Each row below is a small network's average activation on inputs in which a field has the value named, seen along a few directions.
Related values have similar rows: they may be neighbours, one step apart, or belong to one group.
In the rows, 500 means zero.
Strong random noise was added to every row along 6 fixed directions; ignore it. To show where, here is one row again and again, with new noise each time:
[567 497 517 565 506 597 575 404 505 403 375 552 447 683 468 517 426 487]
[724 624 174 585 516 636 597 414 487 414 486 366 649 319 495 518 572 633]
[884 523 385 421 487 496 739 634 461 562 568 560 728 152 423 498 537 434]
[513 624 756 274 374 390 368 726 445 319 603 693 310 384 649 625 469 583]
[499 659 726 299 459 419 363 624 472 362 520 698 287 517 588 520 373 550]
[425 777 134 443 378 587 175 369 422 558 363 521 321 675 669 545 120 785]
[438 185 665 662 323 544 695 516 411 358 416 508 502 664 579 817 633 402]
[562 438 682 373 538 350 634 617 404 577 474 637 531 443 482 503 431 288]


Values of C:
c5: [518 348 502 486 383 457 593 553 416 431 510 489 648 483 511 573 498 534]
c6: [692 661 631 438 213 459 384 780 549 556 780 700 486 206 508 713 494 630]
c13: [325 424 591 417 710 366 556 504 625 489 562 393 494 507 504 237 592 450]
c12: [745 637 547 379 761 579 640 371 724 488 573 499 548 297 290  56 594 328]
c7: [630 773 665 420 788 518 529 443 818 239 521 460 461 406 278 199 698 437]
c11: [636 368 569 667 530 748 542 411 508 489 516 617 453 597 328 423 553 451]
c15: [494 522 746 429 469 437 418 550 685 421 568 589 396 621 532 398 587 665]
c10: [684 519 643 548 754 602 733 398 570 423 338 610 483 722 299 315 432 346]
c14: [569 362 507 618 547 520 593 448 603 891 442 576 518 671 296 463 346 271]
c8: [262 381 474 479 665 149 655 457 360 820 455 320 785 541 445 325 516 310]
c1: [753 318 942 324 287 350 648 897 378 785 599 941 598 366 311 593 302  78]
c3: [309 388  83 578 702 532 460 250 337 765 302 283 606 580 510 445 427 373]
c4: [390 604 432 482 458 483 458 500 511 600 444 503 524 553 490 609 436 595]
c9: [ 91 301 638 737 417 525 263 497 511 329 649 406 245 592 692 732 740 563]
c2: [628 431 356 354 175 603 332 740 497 456 628 483 507 307 687 581 430 793]
A value of C combines one of 5 hidden first parts with one of 3 second parts; all combinations occur once.
Changing only the second part turns c13 into c9. c2 has the same second part as c13; what does that change turn c2 into? -> c11
Changing only the second part turns c8 into c6. c15 has the same second part as c8; what does that change turn c15 into? -> c14

Values of W:
w1: [501 462 619 367 480 479 569 475 435 480 459 594 358 764 483 389 288 478]
w12: [654 872 469 402 487 569 363 568 474 266 614 519 544 277 444 513 554 688]
w9: [643 359 339 653 320 719 583 396 619 608 295 545 556 737 451 541 435 394]
w4: [522 433 479 564 628 528 710 392 504 431 344 519 548 540 422 462 548 362]
w6: [205 667 754 454 568 285 332 526 327 217 623 444 336 319 698 608 706 496]
w7: [658 642 370 581 599 776 357 342 543 492 366 645 341 795 415 431 253 533]
w11: [638 214 737 610 511 542 861 623 633 401 639 466 593 376 441 599 895 289]
w3: [593 449 580 650 514 524 550 490 538 694 502 573 518 565 310 456 465 400]
w8: [424 231 756 631 474 525 573 450 444 612 474 582 355 705 415 596 452 290]
w13: [141 755 666 257 521 224 125 626 553 596 607 603 237 543 687 479 381 588]
w2: [741 454 583 328 342 579 480 626 666 677 551 866 440 589 411 287  92 537]
w10: [227 596 409 620 459 534 191 391 623 184 596 299 365 633 688 563 703 922]
w15: [267 824 781 254 576 300 288 614 471 241 529 474 289 383 698 558 589 669]
w5: [585 377  39 708 304 767 468 381 554 465 417 231 606 520 567 581 480 765]
w14: [753 366 543 321 360 504 648 652 446 524 464 699 655 441 408 535 376 513]
The values of W form a 3 by 5 grid.
Fewest steps between w7 and w15? -> 3
A value of W combines one of 5 hidden first parts with one of 3 second parts; all combinations occur once.
Changing only the second part turns w10 into w13. w14 has the same second part as w10; what does that change turn w14 into? -> w15
Changing only the second part turns w9 into w7. w4 has the same second part as w9; what does that change turn w4 into? -> w6
